These are the activations of a small neural network, seen along a few directions. Each row is one input.
In each table, some parts of the input vary, and every possible input appears once, in random order.
A made-up example of a description, with smaller parts first: one of 4 places along a line, together with either a single point or one of 9 places around a ring or (one of 2 separate values, together with one of 5 places around a ring).
Shared parts are said once, and a part with two or three values counts as separate values.

Other details of the inputs shift rows strongly along two fixed directions, in all tables alike. That doesn't count.

A family of inputs:
r1: [ 12 101 -10 -15 -61 -25 -26  34 -38 -21  20 104]
r2: [ 64  83 -17 -30 -56 -37 -36  24  15  27  40  82]
r3: [ 15 -59 -16   0  42  33  -4 -42  87  54  18 -62]
r4: [ 63 -51 -12 -10 -22 -73 -33  -9 114  65  98  87]
r5: [ 10  -7  16   2  36   1 -19  74 -70 -66 -60 -10]
r6: [-31  68   8 -12 -34 -79 -68  18 -20 -31 -40  61]
r7: [ 72  45  23 -10  -1 -53 -62  90 -83 -32 -12  92]
r8: [ -9 -30 -36  -5  36  13  48 -23  76  19  38 -91]
r9: [-29 -24  20  21  76   1   7  61 -65 -68 -62 -81]
r10: [-57  -8  39  12 -23  23 -13 -33 -48 -31 -62 -52]
r11: [-35  34  27  -2 -40  12   6  -4 -76 -21 -46  59]
r12: [ 31 -30 -39  -3  -1  -7  36  -3  90  29 104  35]
r13: [ 48 -79  -2   5 -32 -30   5 -35  53  81  71  39]
r14: [-42 -43  -9  26   5  81  86 -43 -27  -3   2 -81]
r15: [-35 -72   5   6  44 -12  52 -30  79  13  60 -28]
r16: [-54  43  20 -10 -25  -3 -10   8 -33 -60 -47  47]
r17: [ -20  -11   -1   20   -3   77   63  -44  -33   -3  -50 -104]
r18: [   8  -48   27   21   44   43   23   34 -111  -36  -66  -57]
r19: [-63  35  -5   1  39  25 -32 -21 -17 -20 -86 -86]
r20: [ 45  86  -6  -4 -42 -18 -77   4 -43  41 -42  87]
r21: [ 39 -38 -33  -3  15  13  41 -27  95  32  61 -40]
r22: [-75  -1  42  -4 -12  45  25 -17 -54 -45 -46 -30]
r23: [ 38 -54  -3   1  27  30 -11 -43  76  83  49 -44]
r24: [  6  60 -37  -9 -10 -58  -1  28  34  -6  57  74]
Description of these inputs: one of 4 places along a line, together with either a single point or one of 5 places around a ring.
Q: List by row number the other rows that have the place on the line of 4 in common with r23.
A: r1, r2, r7, r10, r22
Q: Which other rows does r20 become when the place on the line of 4 takes its other values? List them by row number.
A: r3, r19, r23
Q: Which other rows does r20 become when the place on the ring of 5 takes its other values? List them by row number.
A: r11, r13, r14, r17

A family of inputs:
r25: [ 43 -35 -11   2  11  -4  19   5  49  36  72  20]
r26: [  2  60 -13 -10 -16 -18 -30  10  -3   3 -14  49]
r27: [  5 -43 -18   7   7  16  40 -34  45  35  37 -37]
r28: [-16  21   4   6   4  10  -4  10 -31 -29 -36 -34]
r29: [-29  34  -4   2  -8   9  -2 -12 -21 -10 -35 -28]
r30: [  3 -37   1  -1  -2  16  21 -31  45  27  45  -4]
r31: [ 15  32   7  -7  -6 -22 -39  22 -19  -1 -21  51]
r32: [ 36 -42  -8  -1  16  -4   5  -4  36  39  42 -18]
r33: [-20 -35  16  11  20  22  13 -15 -13   0 -26 -63]
r34: [-12  11  11   1   1  30   2   4 -47 -20 -32 -15]
r35: [-19   6  21   5  -1  20   0   1 -46 -17 -36  -4]
r36: [-31  33   0   3  -9  24  10 -14 -31 -14 -28  -8]
r37: [-31  17  11   1   3  13  15   9 -33 -37 -24 -11]
r38: [  7  38  -3  -9 -21 -33 -10  25 -17 -22  -6  44]
r39: [  9 -39  -5   1 -10   4  19 -31  48  26  37 -12]
r40: [-30 -32   7  10  18   9  12 -10  -6 -10 -14 -52]
r41: [-13  16   1   7  -5  16   9   9 -36 -32 -35 -25]
r42: [ 47  42  -9 -16 -12 -35 -48  32  -2  12  10  78]
r43: [ 37 -34 -12  -1  -6 -39   2   6  43  34  59  44]
r44: [ 19 -63  -6   6  17  24  33 -17  23  25  25 -49]
r45: [  7 -41  -8  -1  33  -2  21  -4  51  12  39 -18]
r46: [ 18  21  -5  -8  -5 -41 -36  23  10   4  15  68]
r47: [ 28  55  -7 -20 -34 -44 -52  15  25  14  18  96]
r48: [-12 -37  12  11   9  23  21 -14 -16  -2 -23 -45]
r49: [-27  21   7   0   5  -5   0   9 -25 -36 -31 -26]
r50: [-36   3  14   6   1  14   5   3 -41 -29 -29  -8]
r51: [  5  11  -5   1  13   3  -8  13   0 -12  -7   0]
r52: [ -5  17   3  -6 -21 -11 -18 -10  11   4  -1   7]
Q: The inputs of r37 and r45 match in every part but one. If r34 is changed in the same way as r37 into r45, which row does it become?
A: r42
Q: What is each input in this table made of?
A: one of 4 places along a line, together with either one of 2 separate values or one of 5 places around a ring
Q: List by row number the other rows that have the place on the line of 4 in common with r28.
A: r29, r32, r33, r40, r49, r52
Q: Which other rows does r26 become when the choice among 2 separate values takes its other values? List them by row number.
A: r47
